Each row below holds a small network's activations on one input, seen along a few directions.
In each table, some parts of the input vary, and every possible input appears once, in random order.
A made-up example of a description, with smaller parts first: values(2) and (point or ring(11) or (line(6) and ring(8))).
Shared parts are said once, and a part with two or three values counts as separate values.

Other details of the inputs shift rows strongly along two fixed directions, in all tables alike. That doesn't count.

Table:
r1: [ 10   6  -7  -2  -8 -15  -4  11  -5 -18   1  -6   4   3 -11  -4]
r2: [-11   2   7  -9   3  -8  10  -4  -5   7  -5   3  -2 -10  18   6]
r3: [ -8   3 -30  13  -4  -8 -27  23  -4 -49  27   4  10  32 -23 -22]
r4: [ 20  16  -1 -24   1 -18   6   5   6  11   2 -21   8 -13  -5   1]
r5: [ 14   7 -16  -2  -4 -11  -5   2   1  -8  13  -2  -6   1 -14 -12]
r6: [-21 -12   4   9 -12  -4   6  -3 -16 -13  -7  15  -7   8  14   5]
r7: [-32 -19   2  19   2   9  -3  -5 -14 -15   6  19  -9  21  15  -5]
r8: [ 17  17 -24   6  -5  -2  -7  15   3 -23  10  -2   0   8 -23 -12]
r9: [ -9 -13   8  12   2  -2   7   1 -10   2 -10  13   5  -5   6  10]
r10: [ 23   3   6 -13  12 -13   7  10   9  21  -4 -17  17 -19 -12   9]
r11: [-8 -1  8  4 -2 13 -2 -6  5  5 -1  0 -1 -8  8  9]
r12: [-20 -18   7  21  -3   1   4   0 -16 -13 -11  23   0   3   9   6]
r13: [-18  -5   0   8 -10  -7   4  -1 -14 -15  -2  12  -6   5  11   2]
r14: [ 0 -1 17 -3 10  9  9 -9  4 11  0 -5  0  2  9  0]
r15: [ -2 -10  13  -4  -2  -1   9  -2 -11   7 -17   7  -2  -4   7   8]
r16: [  2  13 -33   5  -6 -17 -19  14  -2 -39  18   6  -2  17 -35 -19]
r17: [-7 -1  4  7 -4  6 -6 -2  8 -7  3 -1 -2 -6  5  3]
r18: [10  4  3 -1 -6  1  9 -4  5  5  3  2 -7 -3  0 -6]
r19: [-15  -9   8  -1   2   8  -3  -9   4  14  -8   1  -7 -12  13   5]
r20: [-4  0  8 -2 -1 15 -1 -6  4 16 -5 -5  1 -9  6 13]
r21: [-15  -3   1  -9   4   5  -9  -3   5  24 -12  -1   0  -7   1   3]
r22: [ -7  -8  -4  -2  -1  -1   5 -11  -6   8   0  12 -14   1   1  -2]
r23: [10  1  0 -4 -5 -3  7 -5  3  8  5  3 -8 -4 -2 -8]
r24: [ 16   9  -4 -11  11  11   1   2   6   6   1 -13  14   4  -6  -3]
r25: [-13  -6   8  13   3  14   5  -8  -3  -8   0   8   1  13  10  -1]
r26: [-11  -7   3  -6   4   4  -4  -6   7  19  -8  -6  -4 -11   8   4]
r27: [ -4  -4  10  -1   9  19  10 -10   0  11  -6   0   4   7  10   5]
r28: [  6   9   0  -5   0  12  -7   0   3  15  -2  -9   6 -11  -3   9]
r29: [ 31   7   7 -20   6 -12   4   8   3  17 -10 -19  12 -15 -13   4]
r30: [ 45  19   3 -19   7 -18  -3   4  20  24  -7 -22  12  -5  -4  16]
r31: [  9   9 -14   8  -7   2   2   6   1 -14   5   2  -5   6 -11  -7]
r32: [ 13  10 -10  -3  -1  -7 -16   8  15 -10  12 -17   5 -10 -11  -8]
r33: [-3 -2  3  6  5  2 -3 -1 -1 -8 10  0 -1 11  3 -8]
r34: [ -9  -7   5  10  -7  11  13  -7  -3   2  -5  17 -14   3  11   1]
r35: [ -9 -10   9  -1   9   7   1  -5  -3   8   4  -1  -4   7   9  -2]
Description of these inputs: point or line(10) or (values(3) and line(8)).
What sort of input is r9? -> line(10)

Table:
r36: [-11   0  -1   2   4   7 -15   1   4  -4   6  -8   8   1  -1  -2]
r37: [ 55  34 -27 -18   7  -9 -15  16  23 -10  28 -37  16   7 -42 -22]
r38: [  9  -5  23 -12   5  -8  16  -5  -3  22 -16  -3   5 -10  17  16]
r39: [ -2  -6  -9  18  -7 -16  -8  12  -9 -24   0  11   7   5  -7   2]
r40: [ -7 -12  15  -2   0   2  14  -8  -6  24 -22  12  -3 -15  14  17]
r41: [-40 -29  20  13  -4  28  10 -26  -7  19 -13  28 -29  -2  29   6]
r42: [ 18   9   8 -23  16   8   0  -2  18  30   5 -28   9 -15  -7  -1]
r43: [ 21   4  18 -17   6 -10  18  -2   4  23 -13 -13   5 -14   8  10]
r44: [-57 -12 -26  48 -27  -1 -25  -3  -9 -54  12  43 -24  21  14  -8]
r45: [ 15  11  -3  -8   9   7  -4   4  12   6  10 -18   8  -2  -9  -8]
r46: [-11  -7  17  -9  12  17   2 -11   6  28  -6  -7   2  -9  13   9]
r47: [ 13  12 -10  -6   4   1 -21  13  10  -5   5 -20  17   3 -15  -3]
r48: [ -5  10 -31  32 -10  -2 -23  16  -1 -59  31   2   3  27 -19 -26]
r49: [-17 -10   6  -8  -5   2  16 -10 -13  15 -11  15 -15  -3  13   4]
r50: [  1   6  -3   8 -12  -8   0   4  -6 -19   1   2  -1  -1   3   2]
r51: [-37 -16   4  20  -2  18 -11  -5  -6 -12  -4  15  -1  11  16   7]
r52: [ 5  1 -2  3  6 14  3 -4  6  2  5  0 -2  7  0 -6]
r53: [ 13  19 -30  16  -7   0 -19  14   5 -47  30   0   3  32 -29 -24]
r54: [ 36  16 -13 -24   5 -26   2  14   5   0   8 -20   7  -3 -27 -14]
r55: [  6  -5  24 -14   2   0  21 -12  -3  29 -19  -2  -2 -18  19  17]
r56: [-32 -18  -6  22  -7  -9  -2   0 -24 -32   2  32 -11  23  10  -6]
r57: [ 33  19  -8 -14  -3 -16  -2  13   9   6  -2 -19  10 -20 -22   4]
r58: [-29 -21  18  -6  -1   7  23 -18 -18  26 -20  25 -19  -2  24   9]
r59: [ 23   1  17 -21   9  -7  18   0   5  38 -19 -10   7 -22  -1  16]
What do these inputs look like to the network? -> values(2) or line(10) or (values(3) and line(4))
Which other rows does r56 become when the line(4) part takes its other values? List them by row number. -> r49, r54, r58

Table:
r60: [ 61  19   1 -54  14 -23  22   4   8  43   0 -33   4 -18 -31  -9]
r61: [-44 -17 -16  32 -11   2  -1  -4 -27 -49  16  44 -22  41   8 -19]
r62: [-30 -21  13  -7  -5  -1   8 -12 -12  28 -27  19 -13 -20  22  19]
r63: [ -8 -12  16 -11  11  30  21 -25   1  36  -6  12 -20   9  19   0]
r64: [-59 -17 -17  47 -18  13 -31  -3  -6 -45  13  32 -15  17  10  -9]
r65: [  0 -14  22  -6  -8  -5  45 -19 -17  27 -22  26 -26 -12  25  11]
r66: [ 12  18 -19  22   1  10 -31  21  11 -49  30 -22  27  21 -23 -16]
r67: [-37 -19  12  -8   2   7   1 -16  -3  29 -15  10 -12 -15  26  14]
r68: [ -3  19 -31  17  -5   7 -41  13  25 -34  32 -19   5   1 -27 -22]
r69: [ 47  25   4 -40  -8 -32   6   7  17  39 -18 -33   5 -50 -15  15]
r70: [ 24  12 -18  13  -2 -31 -15  33  -5 -47  10 -11  29  13 -28  -8]
r71: [ 49  20  11 -28  20   3  -5   9  22  26   4 -48  29 -12 -16   5]
r72: [-24 -20  30   2  14  11  14 -10 -12  17 -21   9   8   5  32  19]
r73: [ -7 -17  30  11  -3  -4  26  -8 -17  14 -32  23   3 -11  31  34]
r74: [ 18  25 -37  10  -2  13 -18   9  14 -37  38 -10  -1  30 -32 -33]
What do these inputs look like to the network? -> values(3) and line(5)
The inputs of r72 and r66 match in every part but the line(5) part. If r67 is changed in the same way as r72 into r66, which row does it become? -> r68
Which other rows does r71 become when the values(3) part takes its other values? List them by row number. -> r63, r64

Table:
r75: [ -5  -8   1  14 -12  -1  17  -8 -12 -14  -3  23 -16  14  14   0]
r76: [ -5 -12  17 -24  13  19  12 -18   9  50 -11  -3 -10 -15  15   9]
r77: [  1   0  29 -21  19  19  10 -16  12  49 -14 -19   4 -22  21  23]
r78: [-20 -13   5   4   3  17   8 -15  -1  13  -2  12 -15   4   7  -1]
r79: [  3  -5  20 -12   6  -2  12  -2   4  33 -20  -1   7 -21   9  23]
r80: [ 56  23  -9 -25  15 -32  -4  23   9  -7  12 -37  28   0 -35 -10]
r81: [ 22   7   0   7  -5 -14  -9  14   2  -7  -3 -11  15 -11 -13   8]
r82: [-11   2 -11  22  -7  11  -4   2  -3 -29  12  20 -12  27  -6 -13]
r83: [-12  -7  15 -16   0  -3   8  -5  -5  27 -21   5  -8 -13  10  14]
r84: [-7 -6  3  2  9 15  2  2 -7 -3  3  0 11 19  3 -4]
r85: [-23  -6  -3   9  -3   8 -14  -5   0  -5   5   9  -6   7   7  -3]
r86: [-14  -1 -18  21 -16 -16  -2   6 -15 -40  12  19  -9  12  -6 -17]
r87: [-20 -10  -3  12   0  19   4 -14  -7  -3   2  22 -15  13   9  -4]
r88: [ 47  28  -3 -20   7  -2 -14  13  27   5  10 -50  26 -19 -21  -4]
r89: [-17  -6  -1  10  -1   9 -11  -4   5  -5   2   2   0   3   9   0]
r90: [ -8  -4   0   1  -4  -8   0   1  -3   3 -12   4   3  -8   8   9]
r91: [ 23  17 -24  -7  -8 -26 -14  21   2 -24  15 -17   5  -6 -28 -15]
r92: [-11   0 -18  22 -18 -12  -1   4 -15 -42  13  22  -9  16  -3 -14]
The inputs of r82 and r75 match in every part but one. If r88 is changed in the same way as r82 into r75, which row does it become? -> r81
What do these inputs look like to the network? -> values(2) and (point or line(8))
Which other rows does r86 become when the values(2) part takes its other values? List them by row number. -> r78
